A small network was shown many inputs. Here are its activations along a few directions, one row for each input.
Each table varies a few parts of the input and shows all the possible inputs, shuffled.
Descriptions start from the smaller parts, as in this example, which fits no table here: one of 2 separate values, together with either a single point or one of 11 places along a line or (one of 4 places along a line, together with one of 8 places around a ring).
Shared parts are said once, and a part with two or three values counts as separate values.
(in the rows, 128 means zero)

Other details of the inputs shift rows strongly along two fixed directions, in all tables alike. That doesn't count.

Table:
row 1: [164  86  48 166 115 175 111 107 181 146 131 167  88 154 104 107]
row 2: [156  82  61 169  85 149  84 100 184 114 141 179  96 151 123  96]
row 3: [127 140 151 217 222 150 166 150 182 175 216 191 149  67 140 138]
row 4: [160 104  78 128 104 130 100 120 155 118 125 150 102 154 127 118]
row 5: [103 163 157  87  92  84 127 122  94  61 110  87 145 136 139 126]
row 6: [130 153 139 170 169 125 165 146 140 138 142 141 161  90 145 134]
row 7: [169  91  55  95  65 120  67 106 136  93  99 132  81 189 114 114]
row 8: [147  89  78  74  89 126  79 105 110 115  91 113  92 176 111 118]
row 9: [125 146 129 110 124 119 149 139 110 129 122 113 142 126 130 130]
row 10: [106 145 156 171 201 144 178 151 128 173 150 138 169  68 152 137]
row 11: [148  99  79 106  57 119  74 100 148  86 114 140 101 176 124  99]
row 12: [106 154 156  52 130  92 138 130  63  98  86  65 140 135 129 134]
row 13: [ 91 180 226  84 139  93 162 138  54 127  96  60 163 101 136 153]
row 14: [131 150 131 143 148 115 148 138 125 111 124 123 143 109 137 135]
row 15: [ 96 150 168 144 152 112 129 134 152 116 186 151 142 102 133 130]
row 16: [104 136 179 228 243 174 183 180 159 188 214 181 159  65 143 147]
row 17: [105 158 195  75 110 101 134 127  69 128  89  66 143 132 128 146]
row 18: [101 161 199  37 101  83 134 121  45  96  70  45 131 151 121 142]
row 19: [122 157 134  85 115 109 144 132  94 103 102  87 136 138 118 134]
row 20: [108 157 164 195 171 134 175 144 162 134 170 163 177  67 157 119]
row 21: [123 146 136 104 127 115 152 141 105 130 121 109 149 122 131 137]
row 22: [122 154 137  95 119 111 146 134  97 113 110  96 142 131 120 134]
row 23: [114 170 168 116 151  99 164 151 104 112 129 107 170  96 150 146]
row 24: [146  89  76  61  86 123  80 102 109 104  80 105  81 187 106 116]
row 25: [159  63  85 155  93 172  80 100 170 180 124 165  79 156 115 120]
row 26: [157  78  65 156  84 153  83 101 190 119 143 186 103 152 127 100]
row 27: [104 161 195  48 102  89 131 121  50 104  75  51 132 142 123 142]
row 28: [152  79  58 175  88 151  87  93 188 107 140 173  90 155 120  98]
row 29: [150  62 105 148 100 178  59 138 173 161 155 169  59 173  94 129]
row 30: [ 96 156 177 200 233 150 209 160 136 190 170 147 194  35 160 149]
row 31: [169  80  46 154 104 162 102 111 172 153 127 170  93 161 106 109]
row 32: [100 161 202  73 113 101 134 132  67 130  95  68 141 125 138 149]
row 33: [109 143 150 241 226 177 185 165 182 201 215 209 154  58 130 140]
row 34: [163  65  48 150 118 164  88 106 166 160 124 167  91 158 114 112]
row 35: [117 169 149  68 106  81 133 133  79  68  92  68 140 143 135 144]
Each input here is: one of 5 places along a line, together with either a single point or one of 6 places along a line.
Changing only the place on the line of 5 turns row 24 into row 35. The same change can be made to row 10. Which row results? -> row 4
Change only the place on the line of 5 in row 3. List by row number the other rows that result. -> row 15, row 16, row 29, row 33
Change only the place on the line of 6 in row 26. List by row number the other rows that result. -> row 2, row 5, row 11, row 20, row 28

Table:
row 36: [105 140 157  64  95  90 100 124  96  87 123  94 125 148 127 130]
row 37: [153 110  91 138  82 134 106 109 159 112 114 146 102 149 120 111]
row 38: [105 157 183 128 150 120 153 147 102 131 129  99 145 107 129 145]
row 39: [111 146 178 137 153 119 145 132 107 139 124 115 143 101 137 142]
row 40: [152  87  76 121  86 137  83 110 144 117 106 140 102 161 125 109]
row 41: [100 156 156 109 155 100 149 146 111 120 145 117 161 102 146 138]
row 42: [117 144 156  64  92 105 113 129  84 108 100  79 121 156 124 139]
row 43: [152  96  82 114 112 148 102 120 136 136 114 137  91 164 101 119]
row 44: [143  89  90 114  87 134  72 106 157 122 143 157  96 163 119 109]
row 45: [126 123 138 187 176 162 158 146 151 177 157 160 137  92 130 133]
row 46: [158 108  71 144  88 142 106 111 157 115 116 151 104 146 121 110]
row 47: [125 128 135  65 101 108 119 131  89 115 101  92 115 160 119 138]
row 48: [156  94  60 116  88 132  86 118 150 113 131 151  91 178 114 121]
row 49: [111 170 172 140 144 106 156 143 123 103 146 117 155 106 135 132]
row 50: [151  85  88 141  91 144  86 107 163 129 118 155 102 154 127 106]
row 51: [105 147 154  78  87  94 123 107  89  83  94  88 132 146 128 121]
row 52: [118 153 135  66  90  91 111 137  87  81 113  91 132 160 125 136]
row 53: [117 156 170 119 170 111 163 137  93 136 118 104 154  99 139 139]
row 54: [105 155 175 121 152 126 156 154  97 141 130 105 152 109 133 143]
row 55: [149  95  89 118  99 146  96 121 135 137 116 138  95 162 108 123]
row 56: [131 115 133 195 166 160 141 132 178 157 177 182 140  95 138 123]
row 57: [112 157 167 117 169 118 166 137  96 140 116 100 156  97 131 141]
row 58: [141  97 109 112  95 139  89 118 131 130 121 125  82 168 110 126]
row 59: [155  88  78 113  97 145  96 118 140 140 114 139  91 169 107 122]
row 60: [146 128 102 184 144 145 156 131 164 140 141 155 141  96 136 122]
row 61: [113 161 162 120 168 122 169 143 102 137 122 102 154 101 126 140]
row 62: [101 161 170 122 126 109 158 123 111 117 118 110 161 106 143 124]
row 63: [131 116 119 183 164 155 138 135 168 150 168 175 140  99 139 124]
row 64: [111 149 155 116 153 111 151 145 115 118 141 119 156 108 146 141]
row 65: [147  98  92 115 118 145 106 122 133 139 118 138  90 162 105 121]
row 66: [113 175 161 124 141 101 157 148 111  99 139 110 164 108 139 134]
row 67: [119 141 162  68  94  97 107 120  82 110  91  85 125 149 134 138]
row 68: [132 133 128 218 158 155 163 129 180 146 152 173 138  83 132 118]
row 69: [109 157 152 125 146 111 169 130 106 123 122 103 170  97 147 129]
row 70: [129 128 130 188 153 146 141 136 165 138 169 165 129 107 124 126]
row 71: [139 119 129 183 177 149 157 132 148 179 145 159 140  90 141 130]
row 72: [105 156 185 125 153 124 157 146 106 144 136 107 147 105 138 145]
row 73: [127 113 135 179 155 151 133 130 168 141 168 170 129 105 131 123]
row 74: [135 120 127 177 174 152 160 130 150 181 143 152 144  92 130 131]
row 75: [114 149 156 125 151 110 157 141 108 122 121 106 167  99 151 132]
row 76: [117 146 154  67  94 106 114 124  90 110  98  83 124 152 125 139]
row 77: [155  90  77 118 100 147  99 112 144 142 112 141  95 162 107 121]
row 78: [109 152 167 121 158 124 162 153 100 145 130 110 153 108 133 144]
row 79: [120 153 124  67 108  90 116 135  91  76 112  94 125 161 124 139]
row 80: [142  89  96 125  86 132  82 104 147 111 110 138  98 161 122 109]
row 81: [133 131 128 173 140 140 135 135 159 138 163 164 133 116 129 125]
row 82: [120 124 153 178 165 156 146 141 143 163 156 144 127 102 127 135]
row 83: [146  87  98 131 100 147  87 104 145 143 115 137  88 155 110 125]
row 84: [142 101 105 126 102 144  96 113 141 135 118 130  93 155 110 125]
row 85: [122 120 106 168 174 142 137 135 164 148 168 168 132  98 139 124]
row 86: [114 171 168 125 131 101 150 141 119 101 140 114 156 114 137 129]
row 87: [159 106  59 120  99 128  90 115 153  97 127 144  95 170 116 116]
row 88: [107 158 172 125 157 119 160 137  98 147 120 102 161  94 136 146]
row 89: [128 120 109 158 166 142 134 134 156 133 155 159 131 113 138 127]
row 90: [154  85  53 138 102 149 101  91 154 122 118 150 100 157 120 101]
row 91: [122 120 118 159 150 139 126 133 156 143 164 165 136 104 136 123]
row 92: [113 155 172 119 151 112 151 139  92 138 115 106 155 100 144 142]
row 93: [117 138 154  76  97 107 113 118  93 121  97  87 126 147 128 140]
row 94: [151  92  79 124  99 151  93 113 144 142 115 143  96 159 107 121]
row 95: [144 130 104 195 165 146 154 141 177 142 167 175 143  98 137 124]
row 96: [136 114 107 197 181 155 151 131 167 155 148 165 146  88 145 119]
row 97: [112 147 137  73  87  95 125 112  86  89  93  85 140 145 135 121]
row 98: [121 139 141  57 111 109 117 135  76 106  96  85 116 162 112 137]
row 99: [157 112  70 141 104 138 116 113 153 111 117 140 108 143 122 114]
row 100: [113 141 162  63  94 108 110 131  83 111 105  80 120 160 125 139]
Changing only one part turns row 60 into row 68. The same change can be made to row 64. Which row results? -> row 73
Changing only one part turns row 61 into row 77. The same change can be made to row 85. Which row results? -> row 41
What is each input in this table made of? -> one of 5 places along a line, together with either one of 3 separate values or one of 4 places along a line or one of 6 places along a line
Change only the place on the line of 4 in row 86. List by row number the other rows that result. -> row 44, row 56, row 81
Change only the place on the line of 6 in row 83. List by row number the other rows that result. -> row 38, row 39, row 58, row 82, row 84
